A small network was shown many inputs. Here are its activations along a few directions, one row for each input.
In each table, some parts of the input vary, and every possible input appears once, in random order.
A made-up example of a description, with smaller parts first: one of 8 places around a ring, together with either a single point or one of 9 places along a line or (one of 3 separate values, together with one of 4 places along a line).
Shared parts are said once, and a part with two or three values counts as separate values.
(in the rows, 100 means zero)

Other details of the inputs shift rows strongly along three fixed directions, in all tables alike. That doesn't count.
To show where, the next rows are all for the same input, with only those details redrawn:
[66,89,85,46,82,109,141,122,89,124,70]
[127,121,152,46,74,104,104,115,133,102,99]
[57,120,117,90,91,78,99,83,79,130,152]
[103,120,140,48,76,101,111,116,122,110,102]
[152,100,134,75,79,99,93,82,105,106,105]
[113,130,156,58,78,94,95,105,125,107,123]
[121,101,119,96,87,86,90,66,80,117,129]
[139,93,115,127,91,75,71,31,58,121,153]

A family of inputs:
r1: [152,63,60,68,109,122,147,105,70,114,47]
r2: [181,87,123,65,101,86,109,127,137,70,72]
r3: [139,63,89,81,124,124,134,112,107,86,83]
r4: [117,79,103,134,83,67,73,96,69,100,113]
r5: [39,158,117,97,79,93,90,121,92,132,125]
r6: [108,122,82,54,107,114,136,122,111,117,65]
r7: [109,113,74,123,134,113,104,60,88,117,129]
r8: [61,124,84,150,133,85,82,112,98,99,141]
r9: [63,92,45,107,122,111,94,65,96,102,93]
r10: [89,105,112,165,148,73,112,53,68,75,137]
r11: [143,75,95,121,129,87,98,83,109,78,122]
r12: [118,59,75,128,95,49,84,53,61,104,120]
r13: [97,150,159,72,77,105,75,89,164,101,126]
r14: [164,77,82,118,79,85,75,100,93,91,47]
r15: [122,79,54,93,131,104,124,109,126,80,58]
r16: [137,102,139,111,114,122,97,134,115,83,122]
r17: [12,137,105,101,103,104,81,149,142,80,121]
r18: [53,109,65,118,110,126,83,106,96,100,89]
r19: [94,138,158,111,76,84,49,121,163,80,119]
r20: [81,111,50,87,125,87,121,101,83,124,75]
r21: [105,135,90,107,111,98,92,125,93,115,84]
r22: [149,67,131,151,77,98,56,64,80,93,130]
r23: [51,107,102,48,83,101,134,123,96,126,94]
r24: [71,117,63,98,118,145,133,136,94,118,72]
r25: [88,98,134,111,96,123,80,117,109,78,136]
r26: [132,96,91,112,102,117,112,114,56,118,94]
r27: [96,137,89,127,107,102,96,102,66,130,118]
r28: [61,57,58,109,101,120,110,134,89,79,73]
r29: [125,125,130,97,88,53,65,83,137,89,120]
r30: [68,124,86,96,92,83,98,70,78,135,119]
r31: [40,108,49,105,125,57,120,106,80,117,111]
r32: [75,99,98,114,122,66,108,86,59,120,165]
r33: [122,131,102,98,134,108,90,90,137,95,107]
r34: [93,89,145,66,78,100,99,108,141,89,112]
r35: [51,72,88,66,106,123,126,118,112,86,103]
r36: [190,64,86,86,119,145,127,86,103,92,64]
r37: [124,76,87,130,93,69,67,47,116,90,103]
r38: [120,88,85,101,113,149,130,132,86,105,77]
r39: [116,101,113,121,77,99,85,88,58,122,118]
r40: [63,96,112,128,85,75,86,101,51,122,146]
r41: [58,138,124,80,78,116,83,140,150,103,73]
r42: [79,125,116,84,91,93,81,87,146,105,98]
r43: [75,91,86,157,130,86,90,107,72,98,151]
r44: [30,111,118,117,120,92,117,85,100,58,112]
r45: [122,96,64,117,110,87,100,126,84,99,64]
r46: [26,88,105,81,87,72,107,115,129,96,119]
r47: [11,103,80,94,99,141,121,132,81,111,114]
r48: [99,153,146,61,98,132,83,102,172,82,122]
r49: [129,80,119,127,92,59,71,44,62,111,158]
r50: [107,119,119,80,66,139,96,125,136,104,57]
r51: [105,59,59,117,109,103,129,123,33,117,81]
r52: [156,84,159,72,76,108,120,104,154,39,13]
r53: [151,77,123,101,101,99,73,80,143,53,116]
r54: [124,52,94,131,76,96,79,97,92,87,80]
r55: [177,79,131,140,73,121,61,58,87,99,108]
r56: [95,124,160,88,89,62,114,100,111,68,81]
r57: [120,51,60,78,103,148,125,82,91,92,62]
r58: [146,105,128,106,120,76,129,94,87,65,65]
r59: [107,143,110,132,129,112,72,107,116,101,122]
r60: [98,101,70,135,101,138,82,75,79,103,101]
r61: [78,90,43,118,92,95,98,96,52,131,54]
r62: [57,78,88,77,85,115,122,88,94,119,96]
r63: [56,110,99,79,103,88,128,183,102,99,90]
r64: [114,54,37,95,111,112,108,85,117,70,46]
r65: [84,84,42,70,95,93,122,99,87,122,33]
Changing only one part turns r9 into r33. The same change can be made to r18. Which row results?
Answer: r59
What do these inputs look like to the network?
Answer: one of 5 places around a ring, together with either a single point or (one of 2 separate values, together with one of 6 places around a ring)
List by row number the other rows that have the place on the ring of 5 in common with r54.
Answer: r13, r19, r22, r34, r37, r41, r42, r46, r50, r52, r55, r62
A walk changes only the place on the ring of 5. It starts at r23 and steps to r62. List the rest of the walk in order.
Answer: r57, r36, r1

A family of inputs:
r66: [89,107,106,92,89,120,99,106,97,110,111]
r67: [42,104,104,86,97,99,126,146,91,108,108]
r68: [73,76,36,127,130,101,115,89,64,107,95]
r69: [54,104,88,117,108,103,112,106,109,106,92]
r70: [65,119,98,85,108,84,114,123,98,118,125]
r71: [178,92,90,131,100,92,81,61,74,106,87]
r72: [82,83,75,124,128,111,92,90,69,96,94]
r73: [113,90,86,134,120,100,72,83,80,88,90]
r74: [86,90,65,91,112,123,124,111,117,110,68]
r75: [81,103,81,106,87,104,91,101,87,116,95]
r76: [90,100,93,74,115,126,129,141,124,81,73]
r77: [92,99,105,106,82,99,88,85,94,101,95]
r78: [74,128,109,120,109,94,87,95,130,107,121]
r79: [66,80,69,119,116,109,116,102,92,103,111]
r80: [114,118,140,103,89,87,85,125,115,91,116]
r81: [88,134,146,90,88,85,84,92,125,95,118]
r82: [79,131,115,56,100,120,121,142,146,68,98]
r83: [111,129,169,75,97,83,97,113,137,83,127]
r84: [90,93,95,81,101,107,130,103,87,105,71]
r85: [105,137,127,81,85,107,93,135,128,104,93]
r86: [140,85,100,88,95,114,104,71,97,100,82]
r87: [145,97,127,77,84,103,79,100,135,88,103]
r88: [111,101,113,95,84,93,81,114,117,97,104]
r89: [85,122,106,72,113,114,90,144,138,86,69]
r90: [84,106,124,130,110,96,89,97,115,87,139]
r91: [121,127,130,132,100,79,76,76,85,105,132]
r92: [122,95,108,122,116,106,98,96,102,76,101]
r93: [171,50,104,94,83,114,97,83,99,78,59]
r94: [106,67,50,104,103,104,116,108,66,119,81]
r95: [104,102,67,132,108,86,86,69,85,84,111]
r96: [126,118,115,97,121,113,68,105,125,87,105]
r97: [105,82,114,88,85,109,103,120,104,91,90]
r98: [90,131,118,122,103,82,79,88,112,71,136]
r99: [145,80,123,66,83,119,100,108,130,83,80]
r100: [86,86,62,115,99,86,99,60,68,120,92]
r101: [101,138,119,98,105,92,92,99,102,117,133]
r102: [106,113,106,116,105,69,88,94,90,109,127]
r103: [57,92,95,103,98,72,105,90,86,105,111]
r104: [81,86,72,102,101,92,122,87,68,114,69]
r105: [112,99,110,66,85,112,99,133,130,98,89]
r106: [156,63,87,81,104,106,122,89,91,95,66]
r107: [69,133,116,114,104,76,74,59,94,121,165]
r108: [117,97,102,64,102,95,117,114,119,101,83]
r109: [22,84,60,128,112,92,118,112,83,106,101]
r110: [139,114,111,114,106,87,80,57,93,112,125]
r111: [85,105,92,97,88,109,113,128,87,109,73]
r112: [96,94,91,87,101,113,132,116,81,108,68]
r113: [51,89,67,125,91,97,102,91,56,121,100]
r114: [56,77,88,76,98,95,133,111,90,102,83]
r115: [114,86,85,136,108,93,83,84,107,94,105]
r116: [132,53,74,99,83,108,106,108,85,93,47]
r117: [38,111,100,104,111,112,123,116,114,106,105]
r118: [63,117,91,72,110,109,123,154,136,85,66]
r119: [141,81,113,99,81,118,92,79,98,90,79]
r120: [82,108,108,120,101,59,74,63,93,109,148]
r121: [73,126,116,60,83,115,101,124,134,107,99]
r122: [106,131,122,108,101,76,81,74,103,110,126]
r123: [33,79,66,89,108,89,129,93,70,120,115]
r124: [138,127,167,101,100,83,83,103,120,85,140]
r125: [171,79,74,108,93,122,98,90,81,110,67]
r126: [86,128,128,117,114,107,90,89,129,103,146]
r127: [19,92,84,106,91,77,104,102,79,112,120]
r128: [109,102,99,93,81,104,87,91,109,103,84]
r129: [97,110,104,53,88,138,134,155,118,105,61]
r130: [132,55,68,80,81,108,108,103,103,95,40]
r131: [88,117,122,125,106,83,82,94,81,113,173]
r132: [125,125,151,78,81,116,80,97,136,91,120]
r133: [121,89,77,127,111,101,105,65,50,121,113]
r134: [109,92,99,57,101,114,139,142,109,99,69]
r135: [54,91,60,117,102,82,109,114,64,125,108]
r136: [162,64,92,126,86,120,88,68,70,97,77]
r137: [89,97,75,119,95,105,86,79,72,124,119]
r138: [112,106,110,100,103,71,91,87,104,102,112]
r139: [158,62,86,119,100,79,99,65,72,93,75]
r140: [62,76,73,91,96,109,117,114,78,114,105]
r141: [114,103,103,92,100,113,111,108,116,63,85]
r142: [148,86,107,104,100,83,79,60,102,98,116]
r143: [76,122,111,124,132,100,68,86,91,99,154]
r144: [118,105,83,80,103,115,109,111,123,75,80]
r145: [127,115,130,102,105,106,80,110,152,84,118]
r146: [138,91,109,108,98,83,100,101,90,94,89]
r147: [96,98,111,117,99,90,92,57,77,106,122]
r148: [86,112,106,65,102,110,127,112,107,109,87]
r149: [155,87,108,119,92,116,95,90,79,98,86]
r150: [65,121,114,87,109,103,113,146,132,77,83]
What do these inputs look like to the network?
Answer: one of 5 places around a ring, together with either one of 5 separate values or (one of 2 separate values, together with one of 6 places around a ring)
Changing only the place on the ring of 5 turns r95 into r98. The same change can be made to r71. Which row results?
Answer: r91
Changing only the place on the ring of 5 turns r87 into r93. The same change can be made to r125. Which row results?
Answer: r149
Changing only the place on the ring of 5 turns r133 into r101. The same change can be made to r132. Which row results?
Answer: r121
A walk changes only the place on the ring of 6. It starts at r83 and steps to r124. List the rest of the walk in order.
Answer: r67, r97, r93, r114
Change only the choice among 5 separate values in r69. List by row number the other rows that result.
Answer: r73, r98, r109, r150
Change only the place on the ring of 5 in r90. List by row number the other rows that result.
Answer: r79, r109, r115, r145
Change only the choice among 2 separate values in r116. List by row number the other rows that result.
Answer: r113

A family of inputs:
r151: [58,117,124,36,114,90,131,141,170,93,116]
r152: [130,94,133,139,122,96,50,59,120,55,174]
r153: [21,143,128,81,70,104,104,148,170,102,100]
r154: [191,105,172,113,63,103,84,107,134,85,114]
r155: [190,43,111,67,76,109,92,49,109,72,66]
r156: [95,123,128,112,90,82,66,53,47,133,174]
r157: [76,128,96,97,87,94,68,61,74,131,139]
r158: [80,116,130,155,123,52,74,62,73,96,140]
r159: [105,80,65,80,67,95,97,76,91,95,54]
r160: [159,144,171,92,113,121,95,102,121,89,108]
r161: [184,112,94,85,111,113,85,93,130,109,78]
r162: [80,121,112,146,110,84,80,107,70,85,178]
r163: [139,125,145,76,93,107,136,132,121,71,74]
r164: [112,86,44,120,110,77,99,75,94,107,86]
r165: [46,117,71,138,113,95,71,97,101,79,132]
r166: [26,119,78,121,97,117,99,102,92,148,121]
r167: [125,99,63,113,122,129,116,75,79,107,53]
r168: [91,134,94,141,124,116,50,87,93,98,156]
r169: [18,52,68,83,95,118,148,114,109,114,82]
r170: [136,58,86,101,121,114,130,61,99,72,63]
r171: [102,82,68,86,117,148,120,146,78,97,67]
r172: [32,69,53,110,118,97,108,145,73,88,70]
r173: [154,54,72,88,65,93,119,75,39,103,68]
r174: [56,52,71,105,85,97,123,131,87,118,41]
r175: [54,135,147,73,85,127,115,157,128,132,118]
r176: [84,92,52,138,113,94,113,61,77,89,69]
r177: [107,104,150,38,65,84,89,133,131,85,62]
r178: [93,66,56,131,122,51,96,82,59,122,98]
r179: [102,126,120,59,94,82,133,155,128,103,110]
r180: [156,104,101,78,114,109,111,115,102,121,91]
What do these inputs look like to the network?
Answer: one of 5 separate values, together with either a single point or one of 5 places around a ring
Change only the place on the ring of 5 in r165. List by row number the other rows that result.
Answer: r162, r168, r171, r172
List by row number the other rows that have the choice among 5 separate values in common with r175.
Answer: r153, r154, r166, r169, r174
Change only the choice among 5 separate values in r151. List by row number the other rows that result.
Answer: r152, r155, r169, r170
